Each row below holds a small network's activations on one record, seen along a few directions.
Each row is followed by the record's values for the fields L, J, D, H, P.
A field that a record lacks is written missing.
Other fields move the rows too, some of them a lot.
Strong random noise was added to every row along 5 fixed directions; ignore it. To show where, here is one row again and again, with new noise each time:
[  20   33  265   41   44 -198   29  -62 -214 -429   74   59   27   -2
 -183  179 -185  241 -277   41  -87    9]
[  67  -61  -82  -79  298  372   -2  178   85   23  -27  133  -71  -14
   31  211 -228 -230 -115 -392  134  -67]
[  72   31   71  -47   80   -2    3  141   81  132   41   42  -40  -81
    7    2 -150 -109 -140  -29  131  -87]
[-119  -93  -54  -17   -9  127  -14  194   -6  110  -37  109  -23 -133
  142   -1  119  -84 -226  -49  -56 -171]
[-151  -91  104   -1 -147   36   29 -126 -219  -30 -130   71  -26 -116
  -14  114    5   53 -252  -11 -243  -48]
[ -27   -5  120  -22  -40  -40   22    4  -59   53  -19   43  -30 -101
  -24   35 -103  -14 -187   13  -30  -59]
[ 100  -47   19  -63  -87   89  -44  -22   -9  290 -153   11  -62  -92
   67   41   28 -141 -187   58  -59 -100]

[ 534  -29  -72   22  -56  -40 -288 -158  -74   76 -285  -66   25  185
  108  193  363   37 -177  422 -112  -43]
L=missing, J=missing, D=missing, H=missing, P=missing
[ 227  237   94 -103  220 -455  -21  401  275  -18  388   51   69   59
  -95 -322 -243    9  136  150  548  -62]
L=l2, J=j1, D=d1, H=h1, P=p2
[ 453  327  259    4  -34 -534 -117 -183  -94   61  124 -206  -99  216
 -207  -14 -331  205  115  426  157   76]
L=l2, J=j2, D=d2, H=h1, P=p2
[-527  -24  -56  168  -77   55    6  212 -165 -247   85  196  -18 -126
  -18  121  236  115  -86 -273 -122 -152]
L=l2, J=j2, D=d1, H=h1, P=p2
[  92  -92 -200   61  -45  235 -114  -22 -498 -161 -278  148  -48  235
  283  263  396  297  -77   51 -415 -134]
L=l2, J=j1, D=d2, H=h2, P=p4
[-373  -86   66  -35 -211   20   38 -312   -9  283 -136 -150   27 -155
    1 -183   58    3  114  -19 -236   91]
L=l1, J=j1, D=d2, H=h2, P=p2
[  57  -62  -72  -32  239  132  -20   17    8 -385   73  -50   68  126
 -163   19   66   13   83  -49   74   91]
L=l2, J=j1, D=d2, H=h1, P=p3
[ 270 -115 -149 -140  -71  123 -245  -69  -56    7 -177  -70  116  292
  203  -27  418  117 -243  408 -149 -100]
L=l2, J=j2, D=d2, H=h1, P=p2
[-162 -105  124   50  -38   79   40 -340  143 -140  -27  -49   25  -18
 -164   81 -254  -57 -119 -166  -75  147]
L=l1, J=j2, D=d2, H=h1, P=p2
[ 179  -16  -99   83 -179 -119  -91  113  133  210   85 -200  -83  -59
   26   -1  598  -55  -21  251 -130 -125]
L=l2, J=j1, D=d2, H=h2, P=p1
[-147  119   88   24  230 -163  -19  302   34 -511  324  -13  167  205
    5 -143  -16  324  -79   64  158   68]
L=l2, J=j2, D=d2, H=h2, P=p2
[ 449  -63  192  167  -97 -576 -113   20   64  -75  134   57  -12   22
  -79  188   59   77 -370  310   54 -133]
L=l1, J=j2, D=d2, H=h1, P=p2
[  57  -93   95  -18 -148  -58 -121 -474 -340  -91 -297  -73   32   77
  -53  207   82  171  -30  214 -340  195]
L=l1, J=j1, D=d2, H=h2, P=p2
[ 226  -31  -34  -18   90  184  -73   31  122  182 -130  -80   50   60
  -22   11  -18 -232  -54   38   37  -36]
L=l2, J=j1, D=d1, H=h1, P=p3
[ 227    7  -34   61  442    9  -63  236   49 -562  103  208  111  201
   58  270    5  154 -203   46   86  -76]
L=missing, J=j1, D=d1, H=h1, P=p4
[  32 -199 -176 -113  130  384   55   -4  446  550 -146  103  -35 -203
  142  -12 -183 -469 -102 -236  145   56]
L=l1, J=j1, D=d2, H=h2, P=p1
[ -99 -138 -319   37  326  540  -96  111   48  -66  -75  200  -64   82
  122  291 -140 -219   10 -520   80   14]
L=missing, J=j2, D=d2, H=h1, P=p2
[  -4  -22  -79   72  168  116   36   71  -57 -237 -130    4  -40  124
  -41  208 -104  -16   92 -303  -48   -5]
L=l1, J=j1, D=d1, H=h1, P=p3
[ 257  -63  -16  -20   38  206  -89 -326 -204 -308 -314  -97    9  220
 -195  308  134  -21  -30   14 -285  149]
L=l2, J=j1, D=d1, H=h1, P=p3
[-220  -20 -189  146 -113 -126   87  241   77   49  120   52  -64 -232
   57 -150  258    7  -96  -44   16 -188]
L=l2, J=j1, D=d1, H=h1, P=p1
[  98   -1 -191   58 -191   53  -80  159   16  342  -78  100  -51   32
  391 -186  234    9  -93  335  -25 -215]
L=l2, J=j2, D=d2, H=h1, P=p4
[-392  -96 -123  -52   28  320  181  -34   16  290 -133  279  -59  -53
  136 -164 -479 -159  181 -487   30    1]
L=l2, J=j1, D=d1, H=h1, P=p3
[ 267 -147 -208  -91   57  202 -193   95  109   30  -98  -15  -35  110
   48   51  368 -164 -145   94   24  -64]
L=l2, J=j2, D=d2, H=h1, P=p2
[-290 -138  -17   50   87  116   60   -8   72 -418   73    7  123  -20
 -117 -133   63   15  -27   35 -135  147]
L=l2, J=j1, D=d2, H=h1, P=p3
[  91   98  -78 -131  134  121   76  109  328  226   56 -128  132  104
  158 -251 -189 -216  146   89  290   14]
L=l1, J=j1, D=d1, H=h1, P=p4
[-180   -1  -97   48  295  138   -5  169  153 -201  171   75  107   45
   -6  -10 -172   -9   30 -247  213  115]
L=missing, J=j1, D=d2, H=h2, P=p2
[ -53   72  225    0   46   21  102 -261 -113  -78   29 -142   94    6
 -254  -97 -364   71  121  -45  -30  246]
L=l2, J=j1, D=d2, H=h2, P=p3
[  94   62 -212  -16  151  128 -116  266    5 -114   10    1  -16    3
  156   68  236   -4   34   44   69 -102]
L=missing, J=j1, D=d1, H=h1, P=p1
[-181    3 -130  -51  252  182   13  370   67 -273  131  173  129  142
  191  -62  -86   76   11 -192  105  -33]
L=l2, J=missing, D=missing, H=missing, P=missing
[-234 -265   29   86  -70  219   53 -174 -210 -397  -68   14    3  -95
 -208  312   89   56 -329 -161 -304   63]
L=l2, J=j2, D=d2, H=h1, P=p1
[ -69  -27 -382  -55  104  444  -57  303  263  479  -66   50 -102 -216
  224   27  271 -409  164 -316  152 -247]
L=l1, J=j1, D=d1, H=h1, P=p1
[  34  158  142    4   12  -55    4 -171 -500 -196 -127  235  -71  313
   82  205 -440  313   88 -145 -123   10]
L=l2, J=j2, D=d1, H=h1, P=p3
[ -52  193   21  -33   54   80   68   -9   84  100  133 -339  -43   -8
 -206  -78  -86  -63  364  -93  190  181]
L=l2, J=j1, D=d2, H=h2, P=p1
[ 324 -119 -171 -104  221  387 -129   -2  101  -22 -163 -192  110   38
   99   55  217  -91 -109   20  -41   26]
L=l1, J=j1, D=d2, H=h2, P=p1
[-224  -90 -108  -96 -134  159  -55  -19  186  231  -51  -17  114   29
  232 -330   93  -72 -134  231  -78   -1]
L=l2, J=j2, D=d2, H=h1, P=p2

Which values does each new row have?
[ -78   -1    3   76 -132  137  -34 -178 -123   49 -242  -95    8   -9
  -99  191  154  -65  146  -57 -191    4]
L=l1, J=j1, D=d1, H=h1, P=p3
[ 500   45  184  -25 -202 -200 -161 -273  -11  159  -77  -56   60  226
   78 -151  144  189  -17  500 -168    5]
L=l2, J=j1, D=d2, H=h2, P=p3
[  53   88  147   91   -2 -167  -15   59  101 -162  156  -46   46 -131
 -143   22   55  171   35  128  106   52]
L=l1, J=j1, D=d2, H=h2, P=p1
[-358 -106   38   25  -26  -31  287  -27  280  182   90  272   45 -304
 -143  -59 -424 -181 -299 -327   57  -10]
L=l2, J=j1, D=d1, H=h1, P=p1
[ 278  -44  -54  -96   47  125   14 -171  217   54    7  -80  -31  -38
 -205   32 -130 -224   23   -6  196  158]
L=l2, J=j1, D=d2, H=h1, P=p1
[-118  -17   42  119 -347 -225  -26 -149 -293  -36 -202   19 -115   -3
  -31  104  204  190 -183   80 -311  -78]
L=l2, J=j2, D=d1, H=h1, P=p2
[ -74   48  217   18  -27  -52   93 -138  -33  -52  -28   49   -4  -74
 -154  127 -232   43   96  -30   80   29]
L=l1, J=j1, D=d1, H=h1, P=p4
[-438   87  177  135 -235 -378  205  -77 -168  -25   19  -19  -41 -115
 -167 -168 -174  166  107    4 -114   20]
L=l2, J=j1, D=d1, H=h1, P=p3
[ 194   17  120  -23   91 -268 -177  145  -64 -530  102  -53  268  143
   97 -164  148  389 -311  443  -31 -118]
L=l1, J=j2, D=d1, H=h1, P=p2
[ 231  140   -8   -3  224  -90 -117  297   50  -52  154  204   34  266
  271 -202 -251  185   20  211  232 -129]
L=l2, J=j2, D=d2, H=h1, P=p3
[ -98 -171  -49  176 -172 -112  -30   11 -412 -521 -194  121   42  141
  -20  256  394  390 -227   49 -369 -148]
L=l2, J=j1, D=d1, H=h1, P=p3
[-189 -151  187  130  -37 -229  196 -130  -43   17   13  194  -33 -200
  -44  150 -300  -56 -126 -129 -130  -39]
L=l1, J=j1, D=d1, H=h1, P=p4
[-101  242   76   65 -218 -111   -3   23 -115   80  112 -403  -78  -70
 -190 -133  237  116  404  122   56   65]
L=l2, J=j1, D=d2, H=h2, P=p1
[ -11  119  261   10  337 -266  185  148  214 -347  323   59   90   60
 -194   27 -522   90   95 -223  453   -9]
L=l1, J=j1, D=d1, H=h1, P=p4
[ 130  -44 -176  -50  150  263  -49  138  141   67   65  -49  -79    1
  146   95  202 -137  122 -219  -17  -56]
L=l1, J=j1, D=d2, H=h2, P=p1
[ 405  -26 -105   17   91   66 -121  107  195   32   84 -147 -120  101
  -66  225  336 -129  -27   48   28  -78]
L=l2, J=j1, D=d2, H=h2, P=p1
[ 122   56   40   37   70  121 -108  -11 -187 -490   82 -261  -62  175
 -247  253  176  190  139  -11   61   32]
L=l2, J=j2, D=d2, H=h1, P=p1
